A small network was shown many inputs. Here are its activations along a few directions, one row for each input.
In each table, some parts of the input vary, and every possible input appears once, in random order.
Descriptions start from the smaller parts, as in this example, which fits no table here: values(3) and (point or ring(11) or (ring(5) and line(6))).
Shared parts are said once, and a part with two or three values counts as separate values.
In the rows, zero is written as 128.

Other details of the inputs vary at random and push rows far along two fixed directions, the same in every table; ignore that.

A family of inputs:
R1: [185 214  92  81 165 110  58 120  77  70 147 127 147]
R2: [130 140 105 117 140 119 114 159  82  94 145 165 165]
R3: [112 106 116 132 126 120 155 104 161 143 144 111  91]
R4: [112  88 118 129 106 135 140 105 149 157 120  86 107]
R5: [132 104 153 110 111 129 140  88 127 137 108 104 105]
R6: [155 173  84 123 150  93  81 153 107  76 129 130 143]
R7: [118  86 148 140 102 120 154 103 153 130  97 106 109]
R8: [157 199  92 104 155 133  83 123  78  59 140  99 168]
R9: [117  85 100 161 138  97 100 218 134 112 112 131 121]
R10: [ 85  82 121 148 128  95 101 230 116 142 116 126 124]
R11: [138 189 142 115 144 175 106  53 122 152 128 144 131]
R12: [124 103 141 138  80 134 167 113 147 137 117 133 115]
R13: [108  98 140 133  88 139 172 113 133 137 135 128 108]
R14: [140 127 160 124 135 132 146 114 137 169 147 144 133]
R15: [ 94  68 102 148  82  95 112 196  86 121 115 138 119]
R16: [123  90 132 133 107 131 173 119 157 156 123 156 132]
R17: [184 166 148  86 160 159 124  92 143 136 138 117 109]
R18: [118  78 134 118 105 133 165 119 137 174 129 151 119]
R19: [133 142 160 131 145 136 160 109 137 149 157 143 140]
R20: [ 53  95  92 189 126 118  88 183  99 130 116 150 130]
R21: [126 124 122 158 140  92 105 193 113 115 132 160 166]
R22: [103 136 134 161 118 156 128  89 156 161 111 146 126]
R23: [129 117 119 138 112 139 148  96 163 135 114  90 125]
R24: [131 142 122 119 138 108  97 141  77  66 121 117 144]
R25: [138 154 162 120 138 141 146 127 167 142 123 122 132]
R26: [143 182 169 100 153 157 149 103 146 131 145 116 132]
R27: [168 168 147 100 166 160 144  93 148 122 146 117 113]
Description of these inputs: values(3) and (point or ring(8)).
The inputs of R4 and R8 match in every part but the values(3) part. If R17 is changed in the same way as R4 into R8, which row does it become?
Answer: R27
A walk changes only the ring(8) part. It starts at R7 and steps to R12. List the rest of the walk in order.
Answer: R16, R21, R25, R9, R6, R23
Change only the values(3) part in R24. List by row number the other rows that result.
Answer: R5, R7
Change only the values(3) part in R20. List by row number the other rows that result.
Answer: R11, R22

A family of inputs:
R28: [134 121 127 118 131 120 127 147 126 127 118 136 130]
R29: [105  81 158 142 117 139 174 101 195 189 117 117 102]
R30: [160 181 155 105 134 151 133  96 120 105 134 133 141]
R31: [120 119 125 121 122 129 137 143 117 125 124 133 138]
R32: [121 120 122 125 115 119 133 140 119 130 139 131 140]
R33: [139 128 165 100 114 172 189  44 167 177 126 124 107]
R34: [110 127 114 136 129 127 122 134 124 128 130 142 127]
R35: [168 181 154 113 148 141 130  94 125 115 131 128 146]
R36: [137 118 127 125 126 125 132 145 123 122 119 138 135]
R37: [123 116 112 132 110 126 106 121 116 114 118 119 123]
R38: [115 122 119 134 131 118 127 128 116 128 135 142 133]
R39: [135 121 124 122 125 110 125 143 130 134 133 134 132]
R40: [117 124 133 144 124 126 114 128 111 134 120 135 130]
R41: [102  73 135 145  94 139 172  74 170 174 111 106  82]
R42: [115 123 134 137 113 129 115 132 110 127 118 143 122]
R43: [118 119 112 126 114 123 114 125 119 113 120 112 126]
R44: [130 116 117 122 127 127 113 136 121 116 129 103 116]
R45: [115 122 123 134 132 118 136 134 121 122 140 138 136]
R46: [133 122 119 122 123 115 113 135 132 112 120 111 121]
R47: [131 115 123 122 129 122 124 145 119 137 143 126 126]
R48: [122 128 120 127 139 124 119 145 134 128 135 137 120]
R49: [110 127 118 135 129 128 131 139 130 122 135 137 131]
R50: [122 123 139 127 131 130 121 148 117 127 130 126 118]
R51: [118 121 116 125 114 123 122 132 123 107 125 107 130]
R52: [168 179 128  96 152 145 121  86 115 106 135 101 123]
R53: [129 135 119 136 130 121 122 150 140 135 125 132 128]
R54: [114  74 152 127 103 133 180 102 180 192 136 119  92]
R55: [115 123 116 141 125 131 116 127 122 130 127 148 123]
R56: [130 124 125 129 140 110 127 138 131 127 134 140 129]
R57: [125 130 116 136 135 133 120 151 128 138 135 124 123]
R58: [166 182 137 108 150 148 130  92 136 109 139 140 139]
R59: [119 129 113 145 119 133 115 134 121 138 123 140 129]
R60: [132 132 119 144 126 126 128 147 137 129 125 133 133]
R61: [110 125 127 136 131 129 125 139 130 128 126 126 146]
R62: [125 116 119 131 112 121 118 129 111 137 131 142 133]
R63: [111 127 135 131 117 126 123 136 114 126 122 136 126]
R64: [128 121 111 135 123 118 129 131 121 105 119 110 126]
R65: [135 121 113 135 126 112 126 132 126 109 116 112 122]
R66: [123 127 140 125 127 122 120 149 124 126 126 131 119]
R67: [110 124 123 137 131 128 115 134 125 134 121 131 142]
R68: [134 132 167 120 121 175 168  35 177 182 125 123 112]
R69: [134 122 125 137 136 115 132 135 128 121 135 142 133]
R70: [156 180 124 100 138 141 123  72 115 106 126 111 133]
R71: [159 177 145 112 147 154 127  91 133 115 133 128 155]
R72: [126 133 118 133 132 125 120 151 135 137 131 129 124]
R73: [171 183 131  96 147 133 123  82 128 104 126 109 129]
R74: [112 128 137 138 128 123 130 141 119 125 128 125 139]
R75: [117 125 111 130 122 117 129 128 119 109 122 107 126]
R76: [131 118 126 115 132 125 126 148 121 131 123 133 126]
R77: [127 122 125 127 141 114 124 140 126 130 139 137 125]
R78: [120 119 119 126 115 118 125 135 114 136 134 136 137]
R79: [115 135 116 139 122 130 131 145 128 130 132 129 137]
R80: [115 134 113 139 122 129 122 139 124 136 126 134 133]
R81: [126 131 118 145 122 131 131 147 132 127 129 132 136]
R82: [126 118 124 130 144 123 126 139 120 130 144 132 123]
R83: [176 173 141 100 136 139 134  92 126 120 143 134 146]
R84: [109  76 142 133 108 133 178  91 181 175 118  96  77]
R85: [127 119 124 139 133 119 135 135 124 118 138 141 136]
R86: [129 126 140 135 122 122 128 145 126 118 122 136 128]
R87: [121 121 127 133 145 133 113 145 128 135 129 121 133]
R88: [129 115 116 132 115 123 121 135 125 104 123 111 129]
R89: [127 128 139 135 136 113 123 145 129 131 122 127 131]
R90: [123 122 137 135 141 127 120 146 118 134 131 119 125]
R91: [122 124 130 131 141 124 114 145 136 136 125 126 134]
R92: [124 129 120 131 138 119 122 144 139 125 129 140 123]
R93: [120 123 118 131 143 132 120 147 128 128 139 132 117]
R94: [126 129 140 127 126 118 123 147 129 123 121 134 124]
R95: [162 181 155 103 153 142 122  97 124 124 136 123 136]
R96: [130 114 124 118 135 133 126 149 114 130 128 128 125]
R97: [111 128 138 129 117 126 131 143 119 119 128 131 131]
R98: [132 117 123 131 116 119 134 141 122 127 137 134 139]
R99: [122 124 120 140 130 130 131 139 133 118 133 140 130]
R100: [120 119 119 140 128 122 120 123 114 130 132 148 130]
R101: [124 125 138 143 129 124 129 142 121 121 126 129 138]
R102: [131 116 126 127 123 130 136 144 120 121 122 136 137]
R103: [135 116 119 131 117 119 120 134 131 108 120 113 125]
R104: [112 127 134 139 127 122 122 134 115 133 123 129 134]
R105: [124 115 121 127 118 133 121 131 110 133 116 144 130]
R106: [130 119 118 120 124 119 111 138 127 115 125 109 117]
R107: [166 179 146 111 151 148 123  93 136 117 129 129 153]
The inputs of R51 and R37 match in every part but one. If R45 is changed in the same way as R51 into R37, which row does it become?
Answer: R100
The inputs of R93 and R49 match in every part but one. If R47 is changed in the same way as R93 into R49, which row does it become?
Answer: R32
The inputs of R64 and R73 match in every part but one. If R99 is changed in the same way as R64 into R73, which row does it become?
Answer: R92
What is each input in this table made of?
Answer: line(8) and (values(2) or ring(8))
Change only the values(2) part in R43. List by row number the other rows that result.
Answer: R70
A walk changes only the ring(8) part. It starts at R53 and steps to R92. List the rest of the walk in order.
Answer: R56, R39, R28, R94, R89, R29
Change only the line(8) part in R30. List by row number the other rows that result.
Answer: R42, R50, R63, R66, R86, R94, R97
Change only the values(2) part in R46. List by row number the other rows that result.
Answer: R73
Change only the ring(8) part in R72. List by row number the other rows that result.
Answer: R48, R54, R66, R76, R77, R91, R95
Which other rows agree with R103 in the line(8) part? List them by row number.
Answer: R35, R36, R58, R60, R65, R69, R83, R86, R107
